Each row below is a small network's average activation on inputs in which a field has the value named, seen along a few directions.
Values that are neighbours, or in one group, have similar rows; names and order tell nothing.
In the rows, 500 means zero.
Strong random noise was added to every row along 15 fixed directions; ignore it. To show where, here is one row again and again, with new noise each time:
[391 416 308 646 571 712 367 499 370 632 383 440 709 488 530 817 167 523
 456 702 423 611 286 454 552 559 607 381 186]
[482 530 548 505 614 597 552 605 406 622 566 412 393 529 472 314 384 546
 506 445 708 499 502 395 482 428 359 500 664]
[332 595 615 584 621 548 496 583 592 631 484 462 358 482 675 518 344 581
 409 367 791 577 626 257 185 499 337 540 742]
[453 755 487 551 345 699 773 580 523 533 452 540 440 495 426 368 432 231
 760 493 375 397 486 471 618 385 436 454 828]
[372 482 393 436 326 548 672 501 501 579 635 765 681 354 293 633 345 513
 634 409 486 453 325 337 537 507 546 279 496]
[531 642 545 590 336 448 583 489 710 629 401 518 477 538 600 509 565 389
 571 538 359 197 559 495 407 456 514 574 623]
[689 618 559 585 333 377 351 863 658 495 557 571 361 656 779 307 556 648
 441 610 584 597 715 516 358 539 541 797 517]
[438 486 598 444 445 556 396 707 573 782 735 339 601 718 831 488 646 510
 501 563 422 409 792 607 511 536 522 591 835]
[516 472 528 244 430 144 546 622 718 156 768 709 350 487 293  78 610 648
 635 300 699 439 559 323 432 581 376 544 679]
[269 427 565 473 619 627 646 459 456 513 542 494 439 417 246 573 378 224
 636 247 284 517 575 443 552 408 417 467 746]
[417 509 420 385 492 686 560 623 340 607 465 360 437 701 595 424 505 473
 526 367 501 523 526 562 552 334 479 687 805]
[505 636 540 376 374 621 602 306 398 610 557 452 740 508 666 529 606 488
 540 470 571 523 539 567 379 527 441 446 840]
[200 399 485 425 727 522 355 514 358 688 317 244 264 525 617 344 734 692
 385 449 796 372 633 450 549 502 481 752 635]
[611 518 484 529 577 596 441 413 543 362 373 531 418 604 825 459 756 759
 419 622 728 209 566 453 389 614 598 542 383]
[389 477 489 509 501 595 497 563 501 337 542 656 377 418 417 571 519 453
 585 573 463 542 595 551 624 566 588 431 275]
[389 666 386 499 254 283 550 622 730 545 310 465 326 560 388 360 449 321
 651 526 335 313 437 537 525 375 469 727 585]
[567 510 561 480 580 563 437 475 604 510 568 348 519 701 772 647 392 501
 404 607 562 438 550 558 377 450 447 346 430]


Values of Z:
z15: [280 342 571 136 335 212 429 403 622 550 714 586 457 427 570 805 731 636
 290 464 678 525 631 692 560 424 579 283 201]
z12: [833 586 522 705 342 519 693 461 583 754 422 674 524 568 613 621 541 636
 384 396 539 223 339 486 201 352 548 554 440]
z10: [689 526 433 632 494 424 496 243 540 563 231 505 641 486 534 662 431 577
 387 482 520 337 264 392 249 488 520 493 340]
z14: [545 590 544 400 391 621 572 412 377 432 755 613 443 513 483 419 725 526
 598 580 508 439 661 882 460 651 461 617 524]
z1: [657 438 497 519 458 504 589 683 488 672 705 548 349 711 318 483 222 548
 457 314 469 350 408 606 282 284 387 658 433]
z13: [790 479 452 469 430 486 422 422 466 520 576 389 767 615 595 361 604 543
 541 733 355 330 427 645 615 586 547 492 497]
z4: [759 781 511 620 330 427 663 147 683 322 187 584 541 474 621 587 538 400
 518 580 484 260 349 532 225 477 456 409 403]
z11: [505 557 530 641 456 408 447 608 724 550 497 398 655 491 534 462 494 320
 636 672 242 386 536 389 687 578 535 360 603]
z2: [367 527 323 652 561 671 530 475 373 718 330 431 458 553 363 493 432 556
 556 479 490 305 339 571 374 534 452 759 567]
z16: [619 397 510 587 809 652 503 309 566 125 570 483 475 586 529 597 383 476
 454 540 380 375 396 492 412 611 442 332 360]
z7: [433 403 340 482 629 715 508 507 413 260 445 500 568 545 435 558 336 461
 594 483 386 560 375 404 683 517 561 393 452]
z3: [657 630 623 523 510 387 495 554 611 444 401 425 312 557 731 401 503 526
 312 492 676 587 517 425 443 345 424 494 589]
z6: [412 461 551 561 650 411 517 316 522 365 140 534 444 351 572 699 660 459
 355 225 515 666 547 283 392 454 579 516 531]
z8: [231 454 380 426 504 589 533 571 513 369 608 649 646 398 493 535 458 548
 580 343 461 669 457 248 552 654 536 458 850]
z5: [671 360 457 511 491 351 510 737 434 456 537 570 553 521 315 422 391 508
 452 301 395 826 396 357 606 377 554 570 490]
z9: [617 428 524 670 639 466 495 646 689 335 638 689 471 503 492 499 488 622
 513 538 531 432 481 305 477 625 575 324 323]
Z is arranged as a line.
A walk along Z starts at z16 and steps to its neighbour z3. Put z10, z14, z13, z2, z5 in the order it reaches them. -> z14, z13, z10, z2, z5
List every value one step from z1, in the order listed. -> z4, z7
List every value one step from z12, in the order listed. -> z9

Values of C:
c3: [697 567 713 851 632 955 844 311 459 275 501 838 264 432 400 828 299 226
 542 194 137 478 626 601 103 384 462 587 532]
c15: [883 433 458 417 402 673 655 446 131 461 765 593 777 654 216 181 570 514
 658 296 353 508 416 698 384 562 428 759 766]
c13: [218 777 398 389 196 535 750 419 442 415 186 740 475 172 602 642 607 473
 480 397 781 806 351 279 545 423 568 330 640]
c7: [193 609 278 328 499 398 529 889 864 351 367 346  17 869 582 406 312 410
 601 539 623 256 476 391 726 185 454 434 462]
c9: [402 253 599 403 479 349 337 598 650 737 762 343 422 703 501 760 390 313
 365 386 132 341 703 807 443 353 458 644 398]
c6: [908 468 536 459 718 316 286 386 482 409 495 259 556 672 627 234 563 794
 329 744 890 400 372 502 440 570 407 390 219]
c11: [604 366 464 695 846 918 360 471 487  44 645 563 512 588 670 662 332 577
 561 739 370 435 569 545 462 777 589 370 204]
c14: [787 703 326 639 111 444 635 647 460 429 543 732 770 487 338 328 428 401
 715 572 234 624 260 554 505 580 543 653 579]
c2: [931 314 742 685 786 349 257 763 584 394 518 274 499 578 583 232 338 434
 366 717 426 572 589 221 789 451 501 278 254]
c1: [794 599 402 449 260 212 417 717 777 468 720 585 466 699 586 220 545 772
 484 735 625 268 395 580 452 560 461 551 386]
c12: [476 422 264 318 442 742 611 711 605 162 750 744 391 895 628 565 509 669
 686 404 508 316 493 628 412 499 623 510 430]
c8: [850 235 716 632 905 534 435 552 668 259 792 540 535 655 697 392 606 678
 419 511 509 292 638 284 464 624 571 265 414]
c4: [524 684 555 614 490 262 443 398 547 757 209 313 306 402 470 350 646 540
 380 607 726 409 442 564 447 439 382 648 425]
c5: [722 600 599 728 464 895 652 450 278 777  97 432 446 540 745 782 440 335
 400 487 337 491 536 559 517 144 670 555 427]
c10: [222 592 601 421 447 366 420 443 698 441 378 543 497 399 730 671 595 460
 412 361 476 709 764 359 306 619 497 646 852]
Each value of C is a pair of two hidden parts, and every pair occurs once (5 first parts, 3 second parts).
Changing only the second part turns c5 into c7. c11 has the same second part as c5; what does that change turn c11 into? -> c10
Changing only the second part turns c13 into c1. c15 has the same second part as c13; what does that change turn c15 into? -> c6

Values of S:
s13: [683 476 576 746 810 564 558 467 452 282 167 454 448 371 485 193 646 426
 500 432 398 396 473  93 704 540 544 535 761]
s5: [ 67 429 312 429 502 670 564 319 567 506 421 593 499 483 476 966 473 506
 574 369 492 296 444 514 365 557 577 400 389]
s8: [647 487 485 527 425 761 634 493 282 713 744 603 698 474 425 488 505 534
 569 578 407 349 413 630 653 537 535 372 535]
s7: [565 663 718 642 535 533 635 700 773 584 609 498 190 602 695 485 542 374
 506 544 553 301 731 522 499 350 430 333 559]
s12: [596 489 402 570 498 736 577 581 608 211 737 665 753 674 484 620 231 369
 736 464 181 523 462 435 382 652 522 382 597]
s2: [641 513 502 363 266 133 487 667 581 487 482 538 421 469 387 284 625 511
 446 518 533 696 439 533 708 330 555 534 420]
s11: [284 469 556 501 563 425 335 590 624 389 539 528 409 361 546 442 621 529
 528 632 519 582 697 424 644 686 559 508 472]
s3: [356 521 598 477 439 677 534 485 451 630 522 540 599 384 684 723 584 440
 469 599 496 610 642 472 701 498 646 268 515]
s14: [426 510 252  50 288 242 459 600 736  40 595 456 427 837 588 478 373 509
 557 489 542 561 355 662 485 374 456 469 414]
s4: [593 661 468 530 310 335 380 481 718 352 275 344 549 698 671 539 462 257
 568 559 163 547 569 655 307 482 499 784 640]
s10: [512 382 482 476 551 787 636 454 386 459 612 676 489 535 499 771 382 518
 457 339 410 502 465 541 497 387 568 391 406]
s17: [411 605 242 409 366 426 562 301 545 355 152 383 787 527 473 409 457 355
 678 377 269 436 266 317 474 503 494 657 928]
s15: [521 414 627 629 600 575 471 693 384 691 534 460 364 498 500 446 635 486
 443 525 512 520 660 522 722 434 566 513 389]
s6: [496 572 622 661 567 389 567 454 717 661 858 532 701 382 278 493 124 424
 623 476 516 469 434 372 100 699 178 297 698]
s1: [711 554 424 621 427 345 441 622 715 242 406 667 463 560 533 521 408 540
 507 654 484 521 401 404 484 528 611 415 114]
s16: [794 394 455 523 517 683 440 676 329 441 491 517 641 701 694 399 550 610
 456 487 360 539 538 451 580 464 649 668 600]
s9: [481 580 553 572 533 521 638 583 535 553 465 495 424 434 466 269 564 456
 577 454 508 357 463 271 627 472 462 468 807]
S is arranged as a ring.
List every value one step from s4, in the order listed. -> s12, s17
List every value one step from s13, in the order listed. -> s2, s9
List every value one step from s6, in the order listed. -> s7, s15
List every value one step from s3, in the order listed. -> s11, s14

Values of D:
d2: [496 678 608 596 464 360 415 357 712 507 329 330 628 463 691 558 387 366
 476 589 473 546 575 393 259 571 387 486 665]
d6: [666 485 631 651 450 375 526 596 447 699 482 511 669 336 315 374 526 364
 553 459 304 644 522 381 636 476 548 532 614]
d8: [776 592 625 604 393 404 519 557 657 426 614 576 570 554 553 568 413 358
 497 520 292 621 582 587 345 485 472 496 485]
d13: [432 428 582 445 604 253 283 437 557 543 619 345 552 442 548 320 676 645
 428 581 625 497 630 508 459 706 428 588 581]
d7: [708 665 669 651 704 779 726 318 437 502 460 359 270 550 404 442 268 270
 554 539 533 244 474 604 392 308 254 349 474]
d12: [266 415 398 572 479 557 460 759 534 545 566 739 408 479 487 679 334 642
 442 297 532 663 522 373 299 560 548 681 520]
d14: [702 529 421 609 558 621 339 572 569 349 402 315 529 850 764 561 272 426
 480 637 292 483 514 623 290 500 478 704 459]
d15: [210 441 282 387 583 695 514 545 331 395 305 413 461 577 552 341 670 538
 600 344 454 482 471 403 693 519 583 763 913]
d10: [384 453 456 565 537 554 448 412 620 460 523 592 607 514 630 690 595 600
 532 484 479 357 561 454 296 701 559 505 508]
d9: [748 482 700 482 413 148 479 426 698 774 411 351 618 565 708 415 834 519
 343 453 439 206 582 435 492 382 550 521 655]
d11: [371 430 425 325 432 437 386 523 464 439 757 469 720 513 460 524 432 501
 553 509 409 767 506 610 528 645 473 477 635]
d4: [519 723 467 448 289 592 691 487 458 362 361 631 478 484 571 534 610 401
 573 425 547 734 526 531 521 394 565 480 624]
d16: [173 502 431 562 531 377 405 312 594 408 346 601 621 191 396 627 411 522
 535 449 497 650 441 253 329 761 479 540 567]
d1: [523 416 447 470 533 509 376 599 426 362 464 461 543 529 517 457 453 501
 489 497 367 724 534 499 591 532 567 654 531]
d5: [244 500 536 546 450 421 670 511 515 851 526 565 302 289 102 483 489 354
 583 427 467 247 442 520 630 384 422 463 469]
d3: [268 625 357 506 394 507 343 390 616 452 566 460 646 500 566 599 415 500
 638 718 442 497 504 646 310 808 438 581 557]
D is arranged as a line.
List every value one step from d16, in the order listed. -> d15, d3
List every value one step from d2, in the order listed. -> d7, d14
List every value one step from d8, in the order listed. -> d9, d5
List every value one step from d13, in the order listed. -> d12, d11
